Each row below is a small network's average activation on inputs in which a field has the value named, seen along a few directions.
Values that are neighbours, or in one group, have similar rows; names and order tell nothing.
In the rows, 500 means zero.
Strong random noise was added to every row along 2 fixed directions; ignore it. To show where, here is one row again and again, with new noise each time:
[517 508 530 445 578 354 483 367 427 668 333 427 506 637 385 523]
[562 496 582 535 507 404 449 489 477 555 454 467 479 638 515 452]
[367 616 855 482 368 506 420 472 401 604 666 450 535 633 421 614]
[409 597 850 530 349 519 406 532 433 545 700 471 516 635 493 563]


GON, 20 values:
podu: [243 466 590 554 471 682 449 613 465 504 728 435 429 398 594 589]
kozuv: [403 431 355 362 490 579 458 466 442 430 506 362 467 395 402 552]
kabov: [509 365 191 423 567 498 623 413 655 414 363 407 438 558 591 378]
goro: [510 613 530 670 446 529 360 516 535 503 576 618 507 491 568 389]
rez: [337 708 615 353 372 575 415 574 565 528 812 518 615 474 500 654]
nak: [343 535 498 431 407 545 554 620 451 352 605 499 456 390 601 621]
gud: [343 595 611 308 477 594 611 463 260 613 488 518 499 536 352 783]
zel: [611 377 427 479 462 616 544 541 457 508 335 453 457 492 494 543]
loz: [633 572 468 593 495 472 503 437 711 363 477 644 489 477 620 321]
rume: [427 453 550 518 456 453 583 690 438 467 370 498 390 590 512 430]
ragev: [683 494 238 617 566 325 518 462 559 519 362 665 506 435 517 471]
fef: [701 517 426 599 430 495 449 456 522 473 523 568 547 364 482 344]
tato: [652 521 522 492 649 390 565 422 414 569 492 479 455 466 442 640]
bil: [207 542 425 244 641 510 585 219 497 668 344 556 647 411 249 621]
tute: [602 524 586 544 502 479 451 528 453 469 454 393 564 487 367 562]
gega: [424 449 403 464 522 433 486 460 644 664 396 531 558 396 605 437]
savi: [487 564 664 554 626 522 598 454 415 385 531 456 626 562 401 517]
rovon: [433 432 487 442 596 557 699 418 481 574 447 379 509 613 326 626]
suluz: [631 442 466 513 583 367 460 430 471 604 378 483 405 616 500 423]
vege: [385 490 564 440 366 658 380 522 491 499 733 559 611 290 435 532]
A value of GON combines one of 4 hidden first parts with one of 5 second parts; all combinations occur once.
Changing only the second part turns podu into rume. kabov has the same second part as podu; what does that change turn kabov into?
> rovon
Changing only the second part turns zel into tute. gud has the same second part as zel; what does that change turn gud into?
> tato
Changing only the second part turns gega into goro. vege has the same second part as gega; what does that change turn vege into?
> fef
Changing only the second part turns rez into ragev. bil has the same second part as rez; what does that change turn bil into?
> loz

LOPU, 20 values:
tegap: [355 526 601 481 526 524 621 360 401 502 575 362 493 723 405 724]
nito: [567 510 548 732 469 551 378 566 658 479 598 532 569 435 629 249]
zem: [263 519 656 356 451 659 616 503 522 467 646 503 452 529 478 732]
kabin: [589 638 541 702 622 399 596 491 512 437 497 479 516 616 546 454]
seno: [542 403 178 410 536 359 477 505 655 583 405 485 508 393 605 477]
mudor: [668 533 524 569 530 344 430 536 396 605 458 539 392 585 527 443]
moli: [641 565 426 561 482 337 334 622 560 444 529 672 479 429 665 296]
rusu: [392 608 606 387 327 661 452 571 547 409 793 498 685 369 501 602]
geku: [356 530 447 379 580 503 578 473 634 553 612 562 590 424 475 541]
ped: [693 416 370 610 617 360 460 409 529 508 189 484 514 661 560 234]
lebaz: [443 550 755 369 356 600 569 375 301 451 521 348 477 574 343 745]
rezu: [560 552 536 454 537 456 393 331 510 557 462 583 650 387 269 648]
bop: [387 617 717 484 410 426 484 387 464 545 701 688 613 428 415 578]
zigog: [358 331 462 477 396 600 534 632 508 444 408 532 414 471 529 386]
suno: [316 528 476 479 411 613 530 586 435 564 522 450 430 430 573 632]
mezu: [575 289 421 584 657 437 521 498 458 462 251 350 424 587 541 342]
lovo: [622 549 583 455 503 446 520 327 367 665 345 443 572 554 199 669]
tati: [783 332 335 705 621 456 481 860 485 329 437 533 248 578 827 255]
toda: [787 309  87 538 593 604 631 636 590 372 263 517 387 435 645 353]
zerug: [394 520 359 373 548 538 424 396 596 518 528 475 499 399 445 388]
A value of LOPU combines one of 4 hidden first parts with one of 5 second parts; all combinations occur once.
Changing only the second part turns moli into tati. bop has the same second part as moli; what does that change turn bop into?
> tegap
Changing only the second part turns zigog into zerug. toda has the same second part as zigog; what does that change turn toda into?
> rusu
Changing only the second part turns rezu into lovo. nito has the same second part as rezu; what does that change turn nito into?
> ped
